A small network was shown many inputs. Here are its activations along a few directions, one row for each input.
In each table, some parts of the input vary, and every possible input appears once, in random order.
A made-up example of a description, with smaller parts first: one of 2 separate values, together with either a single point or one of 11 places along a line or (one of 5 places around a ring, together with one of 6 places along a line).
Shared parts are said once, and a part with two or three values counts as separate values.

Other details of the inputs vary at random and push rows far along two fixed directions, the same in every table; ignore that.
These rows show it; all are for the same input, with only those details redrawn:
[ 31  12  15 -29   8   2  -1 -20 -10   8   0]
[ 19  -3  -2 -24  10 -24  18 -41  -8  29   7]
[ 42  27  27 -37  28  13 -21 -12 -14  -3   2]
[ 28  13  13 -31  21  -7  -4 -30 -10  15   6]
[ 36  14  30 -31   7  22 -23  12  -9 -20   4]
[ 26   6  17 -28   6   3  -8 -11  -6  -2   3]
[ 21  -3  35 -33 -28  48 -27  44  -3 -50   8]
[ 19  -3  -6 -24  13 -35  17 -47  -4  36   3]

A family of inputs:
R1: [-15   2  -3 -25  26 -40  35 -48 -45  17 -10]
R2: [  6  -3  53   4  -3  54 -24  52   7 -21   5]
R3: [ 16  39 -17 -15  10 -22  -9 -20 -19  -6  15]
R4: [-37 -24 -42 -13 -30 -41  25 -34 -12  -9  -5]
R5: [ -9  49 -16  23  25 -45  19 -14  -6  28   2]
R6: [ -8  30 -24  35  21 -55  29 -32 -25  13  15]
R7: [ 23  -2   9  17  -5  67 -44  53  18   1  -7]
R8: [-78 -69 -30  27 -99  -4  48  49   6 -68 -12]
R9: [ 13  31 -42  28  34 -22 -14  -7  11  41  -7]
R10: [  5  23 -13 -30  37 -21  23  -5 -19  45  18]
R11: [  6  13  15  54  44 -22 -11 -16  -8   5   1]
R12: [-44 -89 -16  17 -78  27  49  73  37  -3   2]
R13: [  2  34   4  25 -20  36 -49  52  19 -37  -6]
R14: [ -1  21  36 -29 -19  43 -17  65  -7 -40  16]
R15: [  8  65  -9  17  50   0 -10  31 -16   5   4]
R16: [-50 -91 -24  29 -68 -14  31 -18  19   1 -30]
R17: [-48 -43 -60  -6 -85 -39  42  15  31   1  19]
R18: [ 16  12  30 -38 -13  31 -33  33  13  -8   0]
R19: [ 18   8  24  26  -1  35 -41  28  19  -1 -10]
R20: [ -1 -20  12  17  18 -31  31 -36  -3  35   1]
R21: [ 25   5   3 -28  19 -23   7 -39 -12  28   4]
R22: [-16  -4 -11  54  22 -39   9 -24  11  47   0]
R23: [ 10  21   3 -20  28 -33  26 -28 -33  15  26]
R24: [ -1   0 -25  49  41 -31   7 -10  10  57  -2]
R25: [  2  16  20 -21  58 114 -11 -32  67 -81  17]
R26: [-12  21 -55 -18   7 -37  10 -21   9  43  22]
R27: [  9  22   7  29 -18  31 -42  44   7 -64   0]
R28: [ -66 -107  -10   13  -81   -6   69    5   14   -6  -26]
R29: [ 29   6   8  28  29  -4 -19 -31   0  18  -6]
R30: [  2  -8  33 -43  -9  40 -32   7 -18 -34 -22]
R31: [-42 -42  -6  49   1 -37  23 -32  -7   5 -25]
R32: [ 19   2  18 -41 -14  61 -36  57  11  -8   5]
R33: [ -1  22   1  24   9   5 -42  -7 -15 -33 -36]
Q: What do these inputs look like to the network?
A: either a single point or (one of 4 places along a line, together with one of 8 places around a ring)
Q: A walk changes only the place on the ring of 8. It starts at R11 and steps to R27. List the rest of the walk in order.
A: R6, R3, R23, R21, R20, R29

A family of inputs:
R34: [ 20  36  28  18  32  15 -32  25 -17  -1  -3]
R35: [ 34  43  28  10  39  20 -52  15  -8   6 -11]
R36: [ 22  39  -7  22  57 -18 -23 -35   4  36  -9]
R37: [ -49  -99   27   25 -113  109   -7  106   44 -114  -12]
R38: [ -2 -28 -21 -28 -20 -27  27 -21   6  33   5]
R39: [ 14  47  15  25  36  28 -36  19   0 -20   0]
R40: [-14 -28 -18 -19 -28 -37  31 -21 -11  13   2]
R41: [ 30  54  43  17  35  31 -63  25 -34 -28 -17]
R42: [-16 -17 -26 -16 -23 -32  30 -29   0   8   0]
R43: [-20 -14 -19 -16 -16 -39  37 -23 -10  12   8]
R44: [ -8 -25 -32 -20 -18 -20  31 -23  16  23   8]
R45: [-14 -12 -30 -14  -4 -27  36 -24   9  17  13]
R46: [ 22  37  19  17  37  24 -34  23   5   5   1]
R47: [-11 -58  -2 -36 -21  -9  48 -50  15   3   0]
R48: [ 17  60  17  30  62 -18 -25 -19 -32  12  -8]
R49: [-11 -32 -27 -19 -21 -20  39  -9  18  29  18]
R50: [-15 -28 -17 -20 -23 -32  40  -9  -3  25  14]
R51: [  2  24  22  24 -13  50 -48  49  -4 -58  -9]
Q: What do these inputs look like to the network?
A: one of 2 separate values, together with either a single point or one of 8 places around a ring
Q: The inputs of R48 and R43 match in every part but the choice among 2 separate values. If R41 is changed in the same way as R48 into R43, which row does it become?
A: R40
